[130 108 127 105] value 130, 127

[[132 141 139 116 105 131]
 [120 113 134 108 134 144]
 [126 120 115 146 148 120]] value 148, 146

[[123 124 113 126 121]
 [142 126 137 123 113]
 [144 135 137 106 117]] value 144, 142

[106 119 121 116 117 103 113] value 121, 119

[[129 105 114 127 136]
 [121 113 118 126 120]
 [132 151 143 122 128]] value 151, 143

[119 122 129 134 156 133] value 156, 134
---
[133 128 120 106] ⇒ 133, 128

[121 105 111 132 124] ⇒ 132, 124

[153 138 134 128] ⇒ 153, 138

[142 148 126 141 146 156 123] ⇒ 156, 148

[106 127 103 154] ⇒ 154, 127

[[120 122 130 134]
 [106 102 136 153]] ⇒ 153, 136

[151 110 104 144] ⇒ 151, 144

[120 141 151 148 142] ⇒ 151, 148

[114 124 114 112 151] ⇒ 151, 124

[137 105 124 126] ⇒ 137, 126
---
[139 140 123 143 130 126 152] --> 152
[142 100 120 113 147 113] --> 113
[130 110 100 154] --> 154
[106 142 151 153] --> 153
[107 119 139 134 134 141 111] --> 111
[128 107 132 127 129 140] --> 140
---
[141 100 120 109] out 141, 109

[144 108 134 139 119 105 102] out 144, 102

[137 104 139 150] out 137, 150

[114 132 155 119] out 114, 119

[[122 137 134 128 101]
 [117 148 106 119 108]
 [144 118 137 120 132]] out 122, 132

[142 155 140 134 115 116] out 142, 116
---
[[146 140 118 130 109 138 133]
 [147 114 106 128 148 116 131]
 [118 144 147 136 146 116 129]] | 148

[[108 116 147 149 127 128]
 [115 124 134 136 156 113]] | 136

[[126 132 119 138 118 107 137]
 [126 134 119 140 118 106 138]
 [129 119 136 114 134 146 120]] | 118

[[126 139 107 131 123 130 137]
 [118 126 134 147 126 130 121]
 [126 150 135 145 135 120 126]] | 126

[[119 105 148 129 128]
 [139 116 125 109 125]] | 125

[[129 127 126 128 128 124 128]
 [128 124 127 106 126 128 128]] | 126

[[132 125 137 144 128 108 125]
 [130 122 131 117 134 157 112]
 [131 124 135 136 129 122 122]] | 134

[[128 126 126 108 134 152]
 [131 132 119 126 152 148]] | 126

[[123 127 124 130 101 125]
 [126 129 128 136 117 127]] | 136

[[110 148 118  99 110 141 123]
 [133 120 140 133 134 104 114]
 [124 140 141 113 127 108 102]] | 134
---
[108 104 102 118] | 104

[[101 129 145 135 133]
 [107 131 153 125 140]] | 145

[[135 130 143 137 121 136 141]
 [119 116 120 126 137 128 122]
 [128 108 141 143 133 156 142]] | 121

[[128 121 154 127]
 [128 116 120 128]] | 121

[158 111 143 118 136 112] | 118

[[128 115 128 139 157 128]
 [126 139 128 115 115 128]
 [128 148 129 108 153 127]] | 139

[[135 132 138 131 117 105 137]
 [133 119 119 113 139 112 115]
 [126 113 131 131 124 117 131]] | 117
---
array([[132, 123, 120, 132, 139],
       [144, 129, 108, 137, 136],
       [151, 136, 111, 136, 143]]) out 132, 143

array([122, 127, 141, 151, 151, 149]) out 122, 149

array([[114,  99, 103, 111, 106],
       [123, 117, 118, 122, 119]]) out 114, 119

array([127, 125, 106, 135, 141, 115, 140]) out 127, 140

array([[127, 128, 117, 106, 135, 108, 120],
       [124, 131, 118, 146, 149, 130, 122],
       [122, 130, 130, 150, 129, 121, 122]]) out 127, 122

array([139, 130, 119, 101, 108, 124]) out 139, 124

array([147, 102, 134, 149, 128]) out 147, 128

array([151, 119, 115, 122]) out 151, 122
---
[[147, 138, 141, 132, 129, 125, 129], [152, 141, 141, 137, 129, 121, 128]] result: 138
[[111, 132, 107, 125], [128, 133, 134, 110], [99, 132, 99, 131]] result: 133
[[143, 134, 138, 138], [122, 133, 104, 109]] result: 134
[[129, 125, 154, 110, 130], [111, 115, 110, 145, 125], [118, 128, 128, 133, 131]] result: 115
[[122, 131, 107, 124, 145, 122, 130], [132, 125, 132, 132, 125, 130, 134], [123, 142, 100, 129, 135, 114, 132]] result: 125
[[111, 135, 120, 147, 122, 132, 129], [127, 124, 138, 127, 136, 129, 123], [101, 137, 128, 138, 133, 144, 129]] result: 124
---
[[123 119 127 126 103]
 [123 124 118 134 113]
 [122 130 129 134 106]] >> 119

[[120 139 141 125]
 [122 139 142 125]
 [139 109 104 134]] >> 139

[[104 119 110 105]
 [103 121 113 105]
 [156 140 151 156]] >> 119

[[114 128 127 137 123]
 [151 126 129 113 144]
 [119 133 131 135 117]] >> 128

[[139 135 130 144]
 [102 126 122 140]
 [137 130 128 141]] >> 135

[[110 111 118 126 142 104 127]
 [139 133 130 127 124 138 133]
 [112 113 120 128 143 106 127]] >> 111
---
142,127,113,137,131,115,139
137,127,118,133,130,119,135
129,130,147,130,122,130,99
result: 131

130,146,132,126,128,107,130
122,127,127,129,139,119,128
131,144,135,129,128,112,133
result: 128

102,127,121,147,140,150,157
128,157,115,123,112,147,124
106,115,143,115,135,107,135
result: 140

148,141,108,148,111,137,117
130,98,134,154,127,123,116
141,139,127,114,126,107,156
result: 111

121,118,131,147,131,119,133
132,127,127,135,134,120,125
121,131,137,132,137,153,120
result: 131

132,134,135,126,132,130,129
120,151,138,111,134,138,106
153,107,128,140,122,138,131
result: 132

120,131,108,138,146,114,132
147,125,104,142,127,127,112
142,135,125,142,125,138,124
result: 146

148,124,103,98,143,125,136
143,127,111,108,136,131,126
124,118,140,131,123,124,146
result: 143
---
array([134, 137, 152, 130, 129]) -> 152, 152
array([103, 121, 113, 114, 105, 107, 145]) -> 114, 145
array([143, 112, 126, 150, 141, 105, 138]) -> 150, 150
array([127, 144, 127, 146, 105]) -> 127, 146
array([140, 106, 134, 127, 139]) -> 134, 140
array([156, 133, 129, 148, 142, 141, 120]) -> 148, 156
array([149, 145, 153, 135, 133, 144, 147]) -> 135, 153
---
(137, 112, 112, 115, 106, 137, 121) yields 137
(130, 111, 125, 107, 152) yields 130
(157, 116, 127, 128, 109) yields 157
(124, 120, 101, 151, 104) yields 124
(148, 117, 151, 108) yields 148
(100, 123, 100, 102) yields 100
(116, 99, 142, 156, 107, 126) yields 116
(118, 102, 131, 154, 126, 133, 122) yields 118
(142, 107, 158, 103, 146, 154, 116) yields 142
(124, 130, 103, 130, 133) yields 124
---
[[122 126 131 135 146 133 148 133 121 126 140 122 124]
 [127 138 130 147 121 134 143 125 138 129 139 126 135]
 [128 138 147 113 122 121 117 135 121 116 127 131 129]
 [129 124 131 134 113 113 112 135 135 124 116 139 134]
 [123 120 131 117 151 132 139 127 120 128 121 118 123]
 [130 118 116 132 125 109 122 133 126 138 121 139 118]
 [127 135 122 123 111 131 117 116 140 136 114 129 134]
 [131 133 143 113 138 143 130 124 125 117 121 117 135]] gives 143

[[124 153 131 133 136 134 144 141 123 106]
 [131 136 128 136 122 132 144 134 127 112]
 [137 136 128 136 118 130 132 140 117 118]
 [135 129 125 137 111 126 130 136 123 126]
 [131 129 121 135 118 137 118 132 119 133]
 [133 121 137 143 106 130 109 135 134 132]] gives 137

[[122 123 132 128  99 133 122 123]
 [127 123 124 123 130 118 122 131]
 [122 121 129 135 131 129 126 132]
 [136 135 130 128 120 126 127 122]
 [127 130 131 127 125 123 128 124]] gives 131

[[130 114 116 123 132 136 131 137 138 145 131 135]
 [129 121 117 132 132 137 153 129 134 127 131 117]
 [111 128 113 126 116 122 130 117 138 123 105 124]
 [111 125 121 117 117 116 129 132 142 130 107 120]
 [131 120 125 120 132 138 134 136 129 143 137 131]
 [107 128 123 124 118 119 153 117 141 112 122 113]
 [129 113 114 120 136 135 151 135 141 147 131 119]
 [116 124 124 125 122 122 136 129 139 123 123 124]
 [108 127 122 117 113 119 135 131 139 124 107 117]
 [113 132 122 124 124 111 135 107 138 121 115 119]
 [129 120 116 119 129 145 136 132 128 145 132 132]] gives 116

[[127 121 126 129 128 127 130 133 131 124 127 127 127 135 131 128]
 [126 107 119 128 128 126 134 144 136 118 124 126 124 149 138 128]
 [126 114 123 129 127 126 132 138 134 121 126 127 126 141 134 128]
 [126 110 120 128 128 126 134 142 135 119 125 127 124 147 137 128]
 [126 112 122 128 128 126 133 140 134 120 125 127 125 144 135 128]
 [127 115 122 127 129 127 132 138 133 122 126 127 125 143 136 128]
 [125 108 120 129 127 125 134 143 136 117 124 126 125 148 137 128]
 [125 109 121 129 127 126 134 142 136 118 125 126 125 146 136 128]
 [128 120 124 127 129 128 130 134 131 125 127 127 126 138 133 127]
 [126 111 121 128 128 126 133 141 135 120 125 127 125 146 137 128]] gives 121

[[126 129 132 120 137 125 127 130 153 128 124 116 128 135 129]
 [120 128 133 130 130 125 135 134 137 127 127 133 128 121 144]
 [126 133 125 129 129 131 130 131 144 123 125 114 140 129 142]
 [122 128 127 130 136 123 132 134 142 138 124 137 117 121 137]
 [146 124 127 136 117 128 131 140 141 143 128 132 132 137 142]] gives 127

[[123 130 125 126 136 116]
 [122 134 119 121 136 109]
 [136 139 145 136 124 126]
 [119 135 113 117 138 103]
 [122 121 130 132 139 129]] gives 130

[[122 128 130 127 139 137 127 128]
 [122 128 130 127 138 136 127 127]
 [141 128 123 130 105 109 131 129]
 [132 128 127 129 121 122 129 128]
 [135 128 126 129 116 118 129 128]
 [135 128 125 129 116 118 130 128]
 [126 128 129 127 132 131 128 128]] gives 129
